Small tables with named rows and columns. After each table, cells are looked up by row and column.

sus
|  | nukata | dud | risu | nobibuv |
|---|---|---|---|---|
| zanag | 67.67 | -11.18 | -40.01 | -71.09 |
| kobobon | -9.93 | 33.37 | -26.39 | 32.23 |
| tugi | 34.67 | -43.02 | -34.55 | -74.23 |
| kesam | 28.09 | 90.65 | -40.67 | 64.48 |
| bosuke | 45.41 | 97.74 | -6.62 | 95.78 |
| ril | 19.92 | 45.92 | 21.01 | 65.31 |
| lub | 82.29 | -18.94 | -52.84 | -78.54 |

lub, nukata: 82.29
bosuke, nobibuv: 95.78
kesam, dud: 90.65
tugi, nukata: 34.67
tugi, nobibuv: -74.23
ril, dud: 45.92
kesam, nukata: 28.09
lub, dud: -18.94
zanag, nukata: 67.67
lub, risu: -52.84
zanag, dud: -11.18
ril, nukata: 19.92
bosuke, risu: -6.62
bosuke, dud: 97.74

kif.tsv
	zun	gab	fab
detopa	120	134	120
num	126	130	132
livufep	132	130	134
zovidi	135	138	148
ravup	117	136	128
kovorom	127	133	132
lok	107	198	75
pekopeg	184	101	180
mar	104	129	121
saramu	160	221	145
fanu	131	126	54
taputu	122	124	91

zun of pekopeg is 184
fab of livufep is 134
gab of mar is 129
zun of mar is 104
zun of zovidi is 135
zun of ravup is 117
gab of pekopeg is 101
gab of fanu is 126
zun of saramu is 160
fab of saramu is 145
gab of kovorom is 133
zun of fanu is 131
fab of kovorom is 132
fab of pekopeg is 180
gab of saramu is 221

pigegi
            bas     mir  dovaba     pak     ved     bib  topoma   bebup
sif      -0.030   0.519   0.290   0.632  -0.167   0.499  -0.004   0.412
kufubi    0.087  -0.073   0.046  -0.205   0.647  -0.271   0.743  -0.151
nolig     0.291   0.531  -0.015   0.242   0.001  -0.244   0.523   0.345
peb       0.224   0.378   0.238   0.401   0.054   0.321   0.053   0.375
rogigo    0.188   0.466   0.238   0.420  -0.043   0.284   0.158   0.315
vamana   -0.020   0.786   0.145   0.618  -0.378   0.131   0.287   0.369
niza     -0.075   0.023   0.107  -0.029   0.458  -0.077   0.692  -0.079
dev       0.181   0.352   0.251   0.377   0.050   0.324   0.066   0.325
modip     0.008   0.327   0.426   0.586  -0.053   0.772  -0.174   0.389
feza      0.045  -0.229   0.151  -0.196   0.731  -0.019   0.592  -0.115
fikol     0.468   0.113  -0.112  -0.395   0.545  -0.727   0.986  -0.069
fefav     0.039   0.174   0.484   0.519   0.092   0.861  -0.283   0.424
raz       0.377   0.022  -0.071  -0.350   0.606  -0.570   0.946  -0.102
fetizol   0.147   0.070   0.411   0.357   0.268   0.683  -0.173   0.313

dovaba of vamana = 0.145
bib of kufubi = -0.271
bas of vamana = -0.020
bebup of peb = 0.375
bebup of fikol = -0.069
bib of rogigo = 0.284
ved of vamana = -0.378
ved of nolig = 0.001
dovaba of feza = 0.151
dovaba of kufubi = 0.046
topoma of niza = 0.692
bas of sif = -0.030
pak of raz = -0.350
Which row has the largest topoma? fikol

sagaz
cols = nakiza, kotu, furofa, raku, fakod, setenim, gal, dav, ruso
nog: [0.095, 2.029, 3.604, 2.798, 3.849, 0.893, 7.524, -0.368, 0.311]
fiv: [2.215, 1.394, -0.345, 2.287, 1.814, 2.190, -2.355, 1.955, 0.029]
gabob: [3.350, 7.286, -1.799, 1.936, 0.466, 2.414, -5.755, 3.797, 1.053]
zusi: [1.986, 0.223, 2.051, 2.969, 2.294, 1.140, 2.592, 2.566, 2.408]
leguvuv: [0.886, 1.412, 2.004, 1.462, 1.636, 1.194, 2.925, 1.189, 1.346]
gifure: [-0.088, 2.478, 1.197, -0.345, 0.838, 1.516, 1.933, -0.569, -0.223]
denod: [1.200, 1.043, 1.263, -1.029, -1.356, 0.973, -0.335, 1.997, 3.289]
suz: [0.550, 1.102, 3.073, 0.934, -2.487, 0.650, -0.011, 1.720, 4.269]
zim: [0.951, 0.950, 2.634, 1.282, 1.300, 0.872, 3.620, 1.493, 2.425]
lasa: [1.221, 0.093, 3.094, 0.866, 0.477, 0.359, 3.787, 2.318, 4.218]

What is the dav of zim in sagaz?
1.493
What is the raku of gabob in sagaz?
1.936
What is the nakiza of zim in sagaz?
0.951
What is the kotu of leguvuv in sagaz?
1.412
What is the gal of leguvuv in sagaz?
2.925
What is the gal of fiv in sagaz?
-2.355
What is the nakiza of leguvuv in sagaz?
0.886
What is the gal of denod in sagaz?
-0.335
What is the furofa of gifure in sagaz?
1.197
What is the dav of denod in sagaz?
1.997
What is the kotu of fiv in sagaz?
1.394
What is the setenim of zusi in sagaz?
1.140
What is the raku of gifure in sagaz?
-0.345
What is the fakod of zusi in sagaz?
2.294
What is the fakod of fiv in sagaz?
1.814

Table lozi
fields: kezus, ziko, makupeb, vaz, geras, geve, vari
nekaviv: [-31532, -34790, -27156, -92313, -28065, -31900, -54717]
nanef: [-23673, -27422, -70311, 47285, -29304, -12947, -6886]
gog: [-24896, -32062, -63647, -33370, -26725, -15277, -34922]
mitoku: [-25394, -26586, -60981, -45514, -26289, -16153, -39664]
pevo: [-18597, -34581, -99620, -46385, -21984, 1616, -42358]
pabifim: [-24467, -30309, -65610, -76345, -22042, -13083, -55447]
gabita: [-26561, -29244, -56201, -83967, -23511, -18088, -58418]
furu: [-35651, -41084, -7618, -76879, -30154, -40891, -45850]
peda: [-49464, -28438, 75393, -58550, -39811, -79748, -36351]
kove: [-30906, -44195, -28332, 16261, -35093, -32014, -6084]
donuvo: [-37255, -28737, 811, -69046, -31855, -44539, -43218]
pimun: [-31182, -18067, -28243, -27984, -32381, -31977, -27076]

What is the makupeb of furu in lozi?
-7618
What is the geras of pevo in lozi?
-21984
What is the geras of mitoku in lozi?
-26289
What is the kezus of gabita in lozi?
-26561
What is the makupeb of donuvo in lozi?
811
What is the kezus of furu in lozi?
-35651
What is the vaz of pevo in lozi?
-46385
What is the vari of furu in lozi?
-45850
What is the makupeb of nekaviv in lozi?
-27156
What is the makupeb of peda in lozi?
75393
What is the vari of donuvo in lozi?
-43218
What is the geve of nekaviv in lozi?
-31900
What is the kezus of nekaviv in lozi?
-31532
What is the ziko of donuvo in lozi?
-28737
What is the geras of gabita in lozi?
-23511
What is the geve of peda in lozi?
-79748
What is the geras of donuvo in lozi?
-31855
What is the vari of pabifim in lozi?
-55447
What is the vari of pevo in lozi?
-42358
What is the ziko of nanef in lozi?
-27422

bulu:
fields: mor, kovigis, minip, kono, famago, vusina, vad, ruva, makori
bev: [129, 131, 132, 134, 134, 132, 134, 136, 134]
tedugi: [137, 130, 137, 127, 134, 133, 136, 134, 138]
rebub: [154, 192, 86, 119, 98, 23, 212, 132, 200]
gisone: [136, 133, 132, 135, 132, 133, 127, 145, 130]
ruk: [218, 71, 130, 57, 215, 105, 140, 121, 72]

kovigis of gisone: 133
vusina of bev: 132
mor of gisone: 136
ruva of rebub: 132
ruva of bev: 136
famago of gisone: 132
vusina of gisone: 133
vad of bev: 134

repopi
|  | filuf | zagu | sufaber | bezumu |
|---|---|---|---|---|
| lud | 92 | 90 | 90 | 91 |
| pugarib | 15 | 196 | 166 | 135 |
| tiruset | 95 | 88 | 90 | 84 |
| zep | 150 | 91 | 38 | 121 |
| tef | 110 | 80 | 39 | 122 |
| fala | 50 | 87 | 95 | 43 |
| gubape | 75 | 79 | 89 | 79 |
| ginolu | 43 | 124 | 132 | 80 |
| zar | 154 | 145 | 70 | 159 |
| monitu | 98 | 117 | 92 | 105 |
| tevi | 125 | 50 | 137 | 21 |

bezumu of zar is 159
filuf of pugarib is 15
zagu of monitu is 117
zagu of ginolu is 124
bezumu of zep is 121
filuf of zep is 150
zagu of zep is 91
zagu of tiruset is 88
filuf of gubape is 75
bezumu of monitu is 105
filuf of ginolu is 43
filuf of zar is 154
sufaber of gubape is 89
filuf of tef is 110
zagu of fala is 87
bezumu of lud is 91
bezumu of tiruset is 84
sufaber of tef is 39
sufaber of fala is 95

Table lod
,rodo,nuper,gog,mekil,felu,dudovoz
fas,-21.9,40.4,3.8,26.7,-9.2,24.6
noku,64.8,24.4,48.6,9.2,54.2,25.2
farar,-44.5,43.8,5.0,44.7,-5.5,39.7
kozavo,-23.4,59.2,14.9,24.2,23.3,27.8
misi,86.9,-76.4,-27.8,17.3,-32.7,-20.9
mapu,75.7,-36.5,3.0,30.2,-3.4,9.0
sugi,59.0,18.7,-3.9,3.6,9.6,-7.4

noku, rodo -> 64.8
misi, dudovoz -> -20.9
farar, dudovoz -> 39.7
fas, nuper -> 40.4
kozavo, gog -> 14.9
kozavo, felu -> 23.3
kozavo, rodo -> -23.4
mapu, nuper -> -36.5
mapu, dudovoz -> 9.0
farar, nuper -> 43.8
sugi, felu -> 9.6
farar, gog -> 5.0
mapu, mekil -> 30.2
farar, felu -> -5.5
sugi, gog -> -3.9
fas, mekil -> 26.7
noku, felu -> 54.2
noku, dudovoz -> 25.2

mumom:
,robute,tive,diniv
vevudof,101,100,140
nelu,109,148,149
bigu,122,92,149
suza,111,117,143
fivutik,120,62,122
seni,122,93,136
nezun,85,128,124
lotafed,89,155,144
vusesa,104,74,107
lolabog,184,124,224

bigu, diniv => 149
suza, robute => 111
seni, robute => 122
nelu, tive => 148
nezun, robute => 85
nezun, tive => 128
bigu, tive => 92
vusesa, robute => 104
bigu, robute => 122
lotafed, robute => 89
vusesa, tive => 74
suza, diniv => 143
fivutik, diniv => 122
lolabog, robute => 184
nelu, diniv => 149
suza, tive => 117
lolabog, diniv => 224
Row with the largest tive: lotafed

